Each row below holds a small network's activations on one input, seen along a few directions.
In each table, some parts of the input vary, and every possible input appears once, in random order.
Descriptions start from the smaller parts, as in this example, which fits no table here: one of 8 places around a ring, together with either a single point or one of 11 places along a line or (one of 2 separate values, together with one of 6 places along a line).
Shared parts are said once, and a part with two or three values counts as separate values.

Other details of the inputs shift rows strongly along two fixed directions, in all tables alike. That doesn't count.

Rows:
R1: [.00 -.07 .17 -.01 -.06 .12 -.30 .25 .00 -.13 .14 .11 -.04]
R2: [-.20 -.44 -.24 -.11 .07 .08 -.05 .16 .02 -.38 .22 -.32 .47]
R3: [-.10 .23 -.30 .20 .06 -.30 .28 -.38 -.08 .11 -.04 -.36 -.16]
R4: [.22 .37 -.15 .06 .08 -.02 .39 -.44 .17 -.05 -.11 -.08 -.29]
R5: [.31 .33 .47 .07 -.24 .05 -.28 .12 -.16 .17 .09 .34 -.51]
R6: [-.17 .24 -.35 -.12 .05 -.27 .26 -.63 -.15 .19 -.26 -.32 -.19]
R7: [-.22 -.25 -.09 -.14 .08 .15 .03 .07 .05 -.37 .15 -.22 .19]
R8: [.25 .35 -.12 .09 -.14 -.15 .15 -.44 -.08 -.04 .08 -.34 -.33]
R9: [-.06 -.40 -.04 -.09 .09 .14 .06 .30 .17 -.21 .05 .00 .62]
R10: [.08 .22 -.55 -.26 -.02 -.17 .29 -.85 -.10 -.11 -.07 -.53 -.26]
R11: [.18 .03 .17 -.02 -.02 .10 .06 .16 .10 .00 -.03 .26 .03]
R12: [.37 .48 -.05 .17 -.02 -.08 .18 -.37 .15 .12 -.10 .10 -.43]
R13: [-.05 -.41 -.11 -.06 .15 .15 -.02 .32 .19 -.20 .07 .04 .60]
R14: [.05 -.32 .03 -.35 .01 .24 -.24 .28 .09 .09 -.13 .33 .35]
R15: [.04 .32 .46 .25 -.08 -.07 -.23 .16 -.13 .39 -.08 .41 -.51]
R16: [.23 .13 .82 .31 -.28 -.03 -.63 .65 -.24 .64 -.03 .75 -.39]
R17: [-.41 -.39 .13 -.02 .08 .06 .00 .42 -.07 -.04 .03 .04 .37]
R18: [-.53 -.42 -.24 .02 .18 .02 .06 .22 .05 -.18 .03 -.21 .47]
Each input here is: one of 3 separate values, together with either a single point or one of 5 places around a ring.
Q: Changing only the choice among 3 separate values turns R13 into R3. The same change can be made to R14. Which row results?
A: R6
Q: Start at R16 and move only the place on the ring of 5, one step at a time. The first step leads to R17. Which rows follow, in order?
A: R15, R18, R3

Rows:
R19: [-.12 -.13 .41 .01 -.17 .09 -.29 .50 -.17 -.04 .18 .13 .11]
R20: [.00 -.12 .10 .14 .14 -.05 -.18 .37 -.01 .17 -.08 .27 .24]
R21: [.06 .52 .10 -.20 -.18 -.20 -.19 -.55 -.35 .65 -.32 .17 -.82]
R22: [.54 .54 .11 -.04 -.31 -.17 -.06 -.27 -.15 .28 .07 .10 -.54]
R23: [.50 .65 .13 .06 -.19 -.21 .15 -.41 -.02 .38 -.19 .29 -.48]
R24: [-.25 -.35 -.26 -.19 .20 .16 .27 -.05 .20 -.41 -.02 -.21 .27]
R25: [-.35 -.27 -.13 -.01 .06 .05 .32 -.06 -.03 -.32 .13 -.46 .36]
R26: [-.18 -.14 .34 .06 -.08 .06 -.41 .49 -.06 -.13 .17 .17 -.01]
R27: [-.21 -.04 .26 .08 .13 .07 -.09 .39 .06 .01 .00 .26 .05]
R28: [-.05 -.29 -.51 -.26 .12 -.02 .06 -.11 .06 -.35 .11 -.45 .43]
R29: [.04 -.23 .14 .16 .00 -.03 -.31 .30 -.05 .11 .08 .12 .14]
R30: [.02 -.31 .17 -.03 .04 .27 -.35 .42 .14 .01 -.04 .43 .14]
R31: [-.17 -.25 -.22 -.25 .09 .16 .37 -.23 .06 -.37 .13 -.44 .36]
R32: [-.31 -.26 -.38 .11 .18 .00 .14 -.15 .06 -.29 .12 -.39 .27]
R33: [.26 .67 .07 .37 .01 -.19 .01 -.27 -.04 .39 -.13 .27 -.65]
R34: [.39 .52 .00 .33 -.09 -.25 .07 -.31 .01 .49 -.13 .05 -.60]
R35: [.37 -.02 .43 -.04 -.20 .07 -.31 .20 -.11 .21 .06 .42 -.05]
R36: [.02 -.18 .27 .11 -.10 .04 -.07 .41 -.05 .24 -.01 .26 .16]
R37: [-.67 -.35 -.27 -.25 .14 -.18 .04 -.16 -.28 .08 -.23 -.34 .18]
R38: [-.33 -.17 -.42 .05 .09 -.07 .02 -.07 .03 -.33 .13 -.40 .24]
R39: [.27 .10 .44 -.01 -.16 .17 -.09 .16 -.03 .15 -.09 .41 -.25]
R40: [.05 -.20 .31 .12 -.14 .00 -.20 .34 -.16 .15 .10 .20 .15]
R41: [.23 .60 .21 .31 -.06 -.14 .11 -.25 -.02 .30 -.09 .12 -.82]
R42: [-.02 -.28 .35 -.11 .03 .30 -.34 .38 .03 -.13 .15 .29 .07]
R43: [.20 -.30 .25 -.07 -.03 .18 -.48 .39 .04 .09 .05 .30 .22]
R44: [.04 .49 -.59 .28 .08 -.25 .57 -.79 .13 .06 -.12 -.53 -.50]
R45: [.17 .18 .48 -.09 -.09 .17 -.16 .31 .02 .18 -.10 .51 -.09]
R46: [.03 -.12 .15 .09 -.11 -.06 -.45 .42 -.06 .09 .11 .13 .12]
R47: [-.35 -.30 -.17 -.01 .12 .03 .43 -.01 .06 -.27 .00 -.37 .36]
R48: [.27 .41 -.62 .04 .04 -.22 .53 -.91 .21 .03 -.21 -.55 -.26]
R49: [.02 -.13 .28 -.17 -.06 .20 -.40 .38 -.05 -.19 .16 .28 -.04]
R50: [.04 .69 -.29 .15 .03 -.29 .74 -.74 .01 .08 -.13 -.46 -.43]
R51: [.37 .66 .16 .26 -.14 -.33 .20 -.28 -.11 .50 -.11 .23 -.52]
R52: [-.27 -.13 -.33 -.20 .27 .09 .34 -.18 .17 -.41 -.06 -.18 .29]
R53: [.02 -.11 .26 .04 -.20 -.05 -.28 .41 -.19 .08 .15 .16 .16]
R54: [-.20 -.34 -.45 -.15 .18 .15 .12 -.22 .20 -.35 .13 -.39 .36]
R55: [-.40 -.26 -.26 .03 .17 -.02 .27 -.17 .08 -.42 .10 -.50 .23]
R56: [.14 .15 -.29 -.06 .09 -.09 .14 -.28 .18 .01 -.21 -.11 .11]
R57: [-.08 -.32 -.37 -.20 .07 .01 .42 -.21 .14 -.25 -.06 -.30 .49]
R58: [.05 -.23 .17 -.11 -.05 .21 -.55 .44 -.03 -.11 .13 .34 .08]
R59: [-.04 -.18 .15 -.09 .08 .23 -.35 .45 .15 .03 -.06 .50 .20]
R60: [-.12 -.16 -.20 -.28 .01 .12 .21 -.08 -.09 -.42 .13 -.37 .29]
Q: Describe the family of inputs behind these rows.
A: one of 2 separate values, together with either a single point or (one of 4 places along a line, together with one of 5 places around a ring)
Q: Changing only the choice among 2 separate values turns R34 into R48. The same change can be made to R47. Which row results?
A: R39
Q: Changing only the choice among 2 separate values turns R24 into R41. The same change can be made to R54. Which row results?
A: R32
Q: Start at R46 and move only the place on the line of 4, one step at a time. The first step leads to R29. Which rows follow, in order?
A: R34, R20
Q: Change only the place on the line of 4 in R41. List by row number the other rows that result.
A: R26, R27, R55

Rows:
R61: [-.38 -.38 -.01 -.05 .09 .20 -.25 .60 -.01 .00 -.04 .33 .25]
R62: [-.29 -.57 .08 -.05 .00 .15 -.31 .60 -.22 .12 .15 .26 .49]
R63: [.24 .14 -.16 -.09 .04 -.16 .19 -.31 .11 -.06 -.23 -.19 .05]
R64: [-.05 .45 -.23 .09 -.09 -.29 .24 -.24 -.13 -.02 .01 -.36 -.22]
R65: [.07 -.02 .13 -.11 .07 .26 -.09 .17 .13 .07 .01 .42 -.12]
R66: [-.39 -.40 -.38 -.15 .07 -.09 .14 .10 .10 -.14 -.17 -.40 .61]
R67: [-.17 -.24 -.36 -.18 .14 .11 .26 -.49 .10 -.52 .06 -.54 .25]
R68: [-.06 .14 .38 .04 -.03 -.11 -.19 .36 -.15 -.01 .05 .16 -.03]
R69: [-.28 -.51 -.37 .17 .15 .02 .35 -.14 .31 -.46 .22 -.64 .30]
R70: [.18 .46 -.32 -.02 -.12 -.18 .27 -.32 .04 -.19 .07 -.34 -.11]
R71: [.31 .35 -.04 .04 -.09 .05 -.10 -.06 .05 .20 -.08 .40 -.49]
R72: [-.31 -.61 .42 -.06 .10 .13 -.65 .70 -.07 -.12 .08 .21 .35]
R73: [.09 .47 .21 .20 .11 -.15 -.18 -.05 -.01 .26 -.16 .30 -.50]
R74: [.38 .12 .14 .00 -.16 .05 -.27 .10 -.15 .34 .12 .41 -.20]
R75: [-.41 -.32 -.52 -.10 .01 -.06 .21 -.27 -.04 -.27 .03 -.58 .13]
R76: [.32 .16 .18 -.05 -.05 .11 -.05 -.12 -.09 .32 .12 .24 -.22]
R77: [-.05 -.39 -.12 .34 .13 .01 .19 .13 .12 -.08 .24 -.15 .40]
R78: [-.14 -.37 -.48 -.20 -.01 .14 .10 -.20 .04 -.39 .08 -.43 .24]
R79: [-.25 -.38 -.32 -.28 -.03 .20 .20 .29 .05 -.48 .18 -.23 .62]
R80: [-.10 .13 -.16 -.02 -.02 -.06 .23 -.53 -.07 .03 -.02 -.44 -.44]
R81: [.39 .23 .29 .06 .03 -.05 -.32 .03 -.10 .25 .08 .35 -.11]
R82: [.27 .21 .30 .43 -.14 -.08 .15 .19 .06 .01 .15 .11 -.29]
R83: [.23 .30 .12 .04 .12 .00 -.20 .02 .15 .05 -.05 .32 -.23]
R84: [-.37 -.39 .18 -.03 .12 .18 -.55 .86 .06 .04 -.01 .44 .40]
R85: [-.02 .17 -.09 .07 .02 -.11 .26 -.41 -.21 .26 .05 -.14 -.23]
R86: [.11 .00 -.12 -.14 -.02 .14 .11 -.40 .02 -.12 .06 -.27 -.24]
R87: [.35 .15 .35 .05 -.06 .05 -.49 .06 -.05 .03 .00 .21 -.33]
R88: [.21 .12 -.06 -.09 .00 -.06 .32 -.43 .12 -.04 -.23 -.11 .00]
R89: [.10 .25 .40 .17 -.13 -.10 -.25 -.22 -.14 .21 -.04 .17 -.60]
R90: [.16 .33 .35 .22 -.04 -.18 -.08 -.23 -.23 .41 .02 .30 -.38]
R91: [-.23 -.64 .28 -.16 -.12 .16 -.37 .85 -.06 .17 -.12 .38 .46]
R92: [-.05 .24 -.06 .04 -.01 -.21 .36 -.54 .00 .11 -.28 -.23 -.13]
R93: [.12 .00 .32 -.07 -.02 .08 -.23 .44 -.03 -.22 .11 .21 .22]
R94: [.31 .19 -.24 -.11 -.17 -.12 .27 -.35 .08 .11 -.19 -.09 -.22]
R95: [.01 .24 -.12 .04 .03 -.31 .23 -.38 .01 .11 -.28 -.26 -.10]
R96: [.27 .32 .32 -.06 -.21 .14 .02 .06 -.07 .04 .12 .22 -.31]
R97: [-.37 -.46 .49 -.16 -.05 .28 -.25 .86 -.16 -.08 .14 .33 .35]
R98: [-.05 .21 .28 .06 .03 .14 -.14 .17 -.05 .31 -.10 .42 -.41]
R99: [-.45 -.13 -.17 -.10 .12 -.08 .41 -.12 -.01 -.41 .07 -.41 .37]
R100: [-.03 -.32 -.18 -.30 .06 .16 .33 -.09 .14 -.13 -.12 -.22 .33]
R101: [-.01 -.49 .23 .22 -.04 .19 -.05 .58 .26 .04 -.05 .12 .45]
R102: [.08 .06 .39 .00 -.17 .00 -.06 .13 -.09 .44 -.21 .28 -.30]
R103: [.02 .20 -.18 -.04 .17 .05 .25 -.37 .20 -.17 -.06 .01 -.08]
R104: [.26 .34 -.04 .05 .00 .01 -.23 .05 .12 .14 -.06 .31 -.28]
R105: [.06 .13 .24 .13 -.20 -.08 -.52 .17 -.14 .24 .00 .14 -.38]
R106: [-.31 -.38 -.07 -.25 .11 .18 .24 .13 .10 -.60 .17 -.20 .69]
R107: [.38 .33 .27 .07 -.03 -.04 -.06 -.27 -.10 .26 .08 .31 -.26]
R108: [.01 .26 -.20 .15 .15 -.31 .18 -.48 -.16 .13 -.01 -.27 -.09]
R109: [-.18 .36 -.16 .09 .16 -.08 .29 -.49 .06 .01 -.16 -.09 -.28]
R110: [-.25 -.14 -.61 .27 .32 .12 .59 -.22 .34 -.36 .01 -.56 .32]
R111: [.21 .23 -.31 .00 -.11 -.08 -.07 -.42 .02 -.12 .01 -.34 -.25]
R112: [.01 .29 .11 .07 -.24 -.12 .02 .14 -.23 .12 .04 .13 -.34]
R113: [-.27 -.48 .09 -.03 .07 .05 -.43 .61 -.15 .12 .14 .19 .57]
R114: [-.07 -.14 -.51 -.15 .09 -.09 .15 -.24 .09 -.18 .19 -.36 .47]
R115: [.38 .20 .05 -.05 -.18 -.12 -.14 .00 .08 .22 -.17 .17 -.15]
Q: Changing only one part turns R108 into R68. The same change can be made to R76. Which row results?
A: R96
Q: Describe the family of inputs behind these rows.
A: one of 5 separate values, together with either a single point or (one of 2 separate values, together with one of 5 places around a ring)
Q: Change only the choice among 5 separate values in R107. List by row number the other rows that result.
A: R67, R88, R103, R106
Q: Change only the place on the ring of 5 in R73. List by row number the other rows that result.
A: R61, R84, R98, R109
Q: Change only the choice among 2 separate values in R80. List by row number the other rows that result.
A: R86
Q: Change only the choice among 2 separate values in R97. List by row number the other rows that result.
A: R96
